These are the activations of a small neural network, seen along a few directions. Each row is one input.
Each table varies a few parts of the input and shows all the possible inputs, shuffled.
Descriptions start from the smaller parts, as in this example, which fits no table here: one of 8 places around a ring, together with either a single point or one of 11 places along a line or (one of 2 separate values, together with one of 6 places along a line).
Shared parts are said once, and a part with two or three values counts as separate values.
In the rows, 128 means zero.

Other details of the inputs shift rows strongly along two fixed directions, in all tables alike. That doesn't count.

Table:
row 1: [123 144 153 115  98 125 140 132 118  63 133 167 128 167 113 200]
row 2: [ 96 133 143 109 123 140 152 116  84  67  99 167 142 150 102 170]
row 3: [127 171 156 117 137 124 116 142 101 126 162 106 152  83  78 110]
row 4: [134 169 202  95 121 137 101 162 142 151 131 104 127 100 117 124]
row 5: [147  71  34 176 131 103 158  95 146  97 160 154 124 161 162 156]
row 6: [186 174 157 135 160 149 112 118  95 113 154 106 146  79  89  90]
row 7: [160 169 156 122 169 149 121 126  82  98 157 102 136  89  73  83]
row 8: [ 70 136 138 102 108 119 151 118  95 112  88 168 164 123 103 168]
row 9: [150 170 189 108 133 157 109 165 107 103 144 112 114 133  87  95]
row 10: [ 76 135 109 121 130 109 160  94  80  94 124 156 172 106  89 179]
row 11: [132 144 129 133 123 113 148 107 102  48 169 153 138 147 102 203]
row 12: [146 145 148 124 100 134 130 120 118  85 119 170 142 143 121 185]
row 13: [105 162 195  93 142 158 116 142 114 155 106 108 136  89 104  93]
row 14: [101  60  69 148 145 141 157 102 150 119  99 154 110 176 188 140]
row 15: [117  94 114 125 150 136 117 168 173 189 130  83  95 133 162  47]
row 16: [172  93 110 145 150 154 113 143 180 167 135 102  86 147 174  72]
row 17: [ 99 147 139 116  97 122 141 113 104 130  86 171 173 110 112 173]
row 18: [171 188 211 113  99 120  64 124 116 166 107  87 113 105 110 116]
row 19: [149 109  95 136 117 112 113 175 186 195 141 107 107 128 160  60]
row 20: [100 142 119 127 105  92 148 111 109  87 151 159 165 120 107 210]
row 21: [119  81  34 169 113  88 158 104 150 142 145 155 147 127 161 162]
row 22: [178 105  88 173 133  92  94 108 152 192 149  67  91 118 156  71]
row 23: [132 157 199 104 160 177 118 140 110 116 116 104 113 114 100  89]
row 24: [ 96 138 172 111  94 110 101  79 118 116  84 122 113 151 146 218]
row 25: [ 86  59  81 137 145 135 155 129 152  99 125 139  84 204 172 144]
row 26: [158 181 157 129 138 134 116 123  98 155 139 109 170  53  82 101]
row 27: [ 65 135 141 103  94 110 143 130 103  96 108 170 155 141 110 190]
row 28: [161  92 114 142 155 147 117 162 188 156 147  88  69 164 168  68]
row 29: [ 76  65  65 138 125 120 160 106 152 161  86 155 133 153 188 146]
row 30: [162 109  85 145 113 118 113 162 179 210 126 116 122 111 163  64]
row 31: [149 102 106 135 132 133 112 155 183 210 123  99 111 115 177  71]
row 32: [177 178 188 117 135 164 101 142 107 129 115 120 140  96  97  82]
row 33: [105  64  28 160 150 105 168 112 127  77 165 144 106 188 151 144]
Each input here is: one of 3 separate values, together with either a single point or (one of 2 separate values, together with one of 5 places around a ring).
The inputs of row 9 and row 25 match in every part but the choice among 3 separate values. If row 18 is changed in the same way as row 9 into row 25, which row does it become?
Answer: row 24
A walk changes only the place on the ring of 5. It starts at row 33 and steps to row 7. List the rest of the walk in order.
Answer: row 6, row 5, row 11
Which other rows does row 2 become when the choice among 2 separate values takes its other values? List them by row number.
Answer: row 8

Table:
row 34: [110 161 173 112 117 128 130 103  89  85 119 148 152 117  96 195]
row 35: [139  71  49 162 147 118 141 123 158 149 138 116 100 155 168  86]
row 36: [179 177 217 103 139 170  62 186 159 228 114  52 101  77 122   4]
row 37: [110 168 176 107 111 128 131 120  93  87 126 152 156 114  88 187]
row 38: [ 96 166 208  88  92 132 116 125 113 118  85 151 145 123 114 196]
row 39: [131 162 163 115 126 132 121 125 104 120 127 128 149 100 100 135]
row 40: [126  69  47 157 148 122 149 131 158 148 137 126 109 154 168  85]
row 41: [115  62  46 154 142 115 152 123 154 129 134 133 103 172 172 112]
row 42: [216 184 184 129 157 160  78 170 138 181 164  55 110  71  94  10]
row 43: [113 166 165 109 107 121 133 109  91  87 123 157 161 113  94 195]
row 44: [107  69  50 151 137 114 153 125 156 145 126 134 115 157 169 110]
row 45: [ 86  77  62 146 109  95 161  91 131  93 118 173 131 174 162 207]
row 46: [120 167 170 111 119 133 134 121  93  80 132 154 157 115  89 181]
row 47: [143  93  80 148 143 124 132 141 157 142 147 114 103 149 155  89]
The inputs of row 41 and row 47 match in every part but one. If row 39 is changed in the same way as row 41 into row 47, which row does it become?
Answer: row 43
What is each input in this table made of?
Answer: one of 2 separate values, together with either a single point or one of 6 places around a ring
Which other rows does row 44 become when the choice among 2 separate values takes its other values? List them by row number.
Answer: row 37
Which other rows does row 35 become when the choice among 2 separate values takes its other values? List them by row number.
Answer: row 42

Table:
row 48: [ 98  65  38 160 132 107 161 106 142 138 124 147 127 154 166 130]
row 49: [139 191 210 105 102 132 104 119  99 112 117 132 147  99  89 178]
row 50: [126 128 141 124 132 133 115 148 143 160 128 102 116 121 125  88]
row 51: [182 144 101 148 162 132 131 148 113 106 201 105 134 101  90  72]
row 52: [105  61  50 146 132 119 160 118 152 123 112 155 111 177 173 128]
row 53: [ 89 131 124 122 101 111 156  97  96  77 105 187 165 138 115 220]
row 54: [163 135 148 128 144 152 108 136 137 141 129 100 102 131 128  84]
row 55: [142 132 130 134 151 141 120 136 126 154 132 103 125 106 119  74]
row 56: [180 132  92 158 165 122 131 127 116  96 194  99 118 117 103  84]
row 57: [127 182 221  98 119 154 116 123  92  82 116 135 134 124  88 179]
row 58: [124 189 189 103 120 140 123 122  79  98 128 144 171  87  77 164]
row 59: [ 95  61  43 144 138 119 161 117 148 125 117 149 115 172 172 129]
row 60: [185 135  98 153 157 130 135 145 120 103 192 113 130 115  99  74]
row 61: [108  65  47 155 128 109 154 112 158 140 120 149 122 157 178 143]
row 62: [ 97  66  39 158 124  97 155 105 148 148 119 144 126 153 170 136]
row 63: [139 139 140 129 129 127 110 145 142 179 131  95 125  98 122  80]
row 64: [110  67  65 148 114 107 140 121 165 140 116 142  98 185 186 150]
row 65: [157 139 139 131 132 134 109 140 146 165 135 105 126 101 132  90]
row 66: [ 96  57  57 146 141 116 155 111 149 125 115 136 100 183 181 134]
row 67: [138 138 147 116 147 150 120 156 137 150 132 103 118 117 124  76]
row 68: [160 139 130 134 136 139 118 144 133 156 136 113 131 106 123  74]
row 69: [143 190 204 110 113 139 109 114  89  98 121 134 152  97  79 172]
row 70: [ 82  58  56 147 126 114 155 126 155 135 115 146 108 178 175 133]
row 71: [ 87  63  56 139 124 115 155 134 160 132 119 149 111 178 179 131]
row 72: [111 179 187 107 107 122 121 114  92 118 115 140 161  91  86 176]
row 73: [147 136 153 120 129 136 105 152 155 166 131 104 112 118 138  94]
row 74: [144 135 145 125 125 131 111 148 156 171 130 105 121 110 137  98]
row 75: [ 84 124 135 117 115 125 153  96 101  71 106 178 152 145 124 221]
row 76: [ 85 133 141 115  95 109 147  99 112  94 105 177 157 135 128 232]
row 77: [100  68  34 150 121  99 155 115 151 146 121 151 131 155 176 138]
row 78: [ 75 123 140 110  96 122 153 117 108  68 102 187 143 167 128 219]
row 79: [137 137 130 122 125 125 115 151 145 172 130 108 131 105 131  91]
row 80: [132  72  13 175 155  98 170 110 126  88 183 140 118 156 132 123]
row 81: [154 138 159 122 128 143  99 153 150 155 129  96  99 133 135  91]
row 82: [148 145 134 125 128 128 110 149 141 178 132 103 133  95 127  82]
row 83: [ 56 115 130 114 114 121 167  95  93  65  99 181 147 160 119 228]
row 84: [145 130 145 121 141 149 123 156 143 146 125 110 111 128 130  77]
row 85: [162 132 139 135 143 145 109 135 136 146 131 101 109 123 130  85]
row 86: [108  65  56 152 111 101 143 114 165 146 114 142 105 175 185 152]
row 87: [123 179 192 103 119 143 126 122  85  87 114 151 158 105  83 168]
row 88: [119 180 176 106 116 131 125 119  86 102 122 147 170  91  83 171]
row 89: [156 136 145 126 154 148 110 132 128 142 132  93 109 119 124  73]
row 90: [156 136 151 123 150 154 114 143 143 148 131 101 110 116 127  76]
row 91: [113 106  74 152 134 108 176  96 103  35 172 176 149 158 115 209]
row 92: [ 93  63  68 138 121 112 149 128 171 138 115 145 104 179 184 147]
row 93: [101 135 139 125 103 119 145  87  93  69 114 175 150 146 117 225]
row 94: [159 138 138 134 142 144 114 141 140 159 141 105 126 102 129  81]
row 95: [149 139 128 139 142 134 116 136 130 167 135 100 132  94 115  74]
row 96: [ 98  63  55 143 112 102 151 128 165 141 112 154 112 179 183 142]
row 97: [155 141 137 128 122 127 110 149 146 173 126 111 128 105 130  84]
row 98: [114 177 191  99  96 125 124 127 101 107 111 152 159 108  92 185]
row 99: [152 132 154 126 130 148 103 154 148 148 131 102  97 140 139  90]
row 100: [155 142 140 130 132 123 104 133 138 168 132  94 120 101 131  87]
row 101: [140 140 142 118 129 132 110 157 145 168 131 104 122 112 130  83]
row 102: [ 95  58  65 142 125 119 151 130 169 132 117 149 100 184 189 141]
row 103: [152 141 145 126 132 127 103 139 141 168 132  90 116 106 131  85]
row 104: [145 138 130 126 148 144 117 145 128 152 134 107 130 105 122  75]
row 105: [160 139 133 136 144 131 110 129 130 156 136  95 123 100 124  80]
row 106: [167 144 143 135 127 132 101 134 140 159 134  99 117 109 128  90]
row 107: [143 136 152 120 137 135 103 145 141 153 130  93 107 125 132  87]
row 108: [154 169 142 141 136 127 140 106  84  39 176 146 145 131  73 179]
row 109: [130 184 191 106 114 126 112 106  86 100 122 132 156  94  88 172]
row 110: [ 93 137 134 121 113 114 148  81  84  68 115 169 158 134 113 216]
row 111: [100 179 200  88 107 136 122 134  98  95 115 147 155 113  87 181]
row 112: [ 98 173 194  99 106 125 124 119  92 102 113 145 154 111  88 187]
row 113: [146 134 158 119 148 155 116 153 147 150 130 100 107 122 132  81]
row 114: [145 134 151 122 140 143 103 148 139 147 132  96 104 129 134  81]
row 115: [154 134 135 132 153 140 111 130 126 145 134  96 117 112 126  77]
row 116: [140 130 142 119 125 136 115 160 153 156 124 112 112 129 134  85]
row 117: [ 72 125 133 116 118 124 161  89  87  67 102 175 150 148 109 214]
row 118: [150 138 149 124 135 129 100 142 140 161 132  92 109 118 134  86]
row 119: [127 179 182 106 104 127 121 119  94 103 115 152 164 100  89 174]
The inputs of row 51 and row 108 match in every part but one. If row 67 is changed in the same way as row 51 into row 108, which row does it become?
Answer: row 57
What is each input in this table made of?
Answer: one of 6 places around a ring, together with either a single point or one of 11 places around a ring
Which other rows does row 68 become when the place on the ring of 6 takes its other values? List them by row number.
Answer: row 48, row 58, row 93, row 94, row 110
Which other rows agree with row 100 in the place on the ring of 6? List them by row number.
Answer: row 56, row 66, row 89, row 103, row 105, row 107, row 109, row 110, row 114, row 115, row 118

Table:
row 120: [172 156 147 131 149 138 124 137 122 126 158 110 135  93 100  92]
row 121: [107  97  80 139 116  99 136 116 145 163 116 141 131 129 156 129]
row 122: [113  96  91 142 115 107 131 123 160 155 118 140 122 145 167 135]
row 123: [134  97  88 148 134 118 127 119 146 135 132 128 113 145 160 129]
row 124: [123  93  66 155 149 109 148 117 133 105 163 126 111 157 138 126]
row 125: [ 86 120  88 133 111 109 176  96  82  35 139 200 172 152 105 230]
row 126: [142 145 165 115 116 137 108 153 146 159 124 110 117 120 129 106]
row 127: [111  87  85 148 140 129 145 118 133 135 117 135 115 150 150 117]
row 128: [145 142 167 118 142 154 109 146 131 130 122 106 110 125 118  88]
row 129: [126 193 224  88  99 147 119 110  80  59 118 148 151 120  77 213]
row 130: [125 144 155 113 131 144 115 145 132 162 110 108 132 103 118  97]
row 131: [123 140 167 105 127 145 114 157 140 155 115 110 119 124 135 101]
row 132: [156 154 142 130 135 128 112 126 115 144 131 103 136  99 111 102]
What is each input in this table made of?
Answer: either one of 3 separate values or (one of 2 separate values, together with one of 5 places around a ring)
Which other rows belong to the same alternative as row 124? List them by row number.
Answer: row 120, row 125
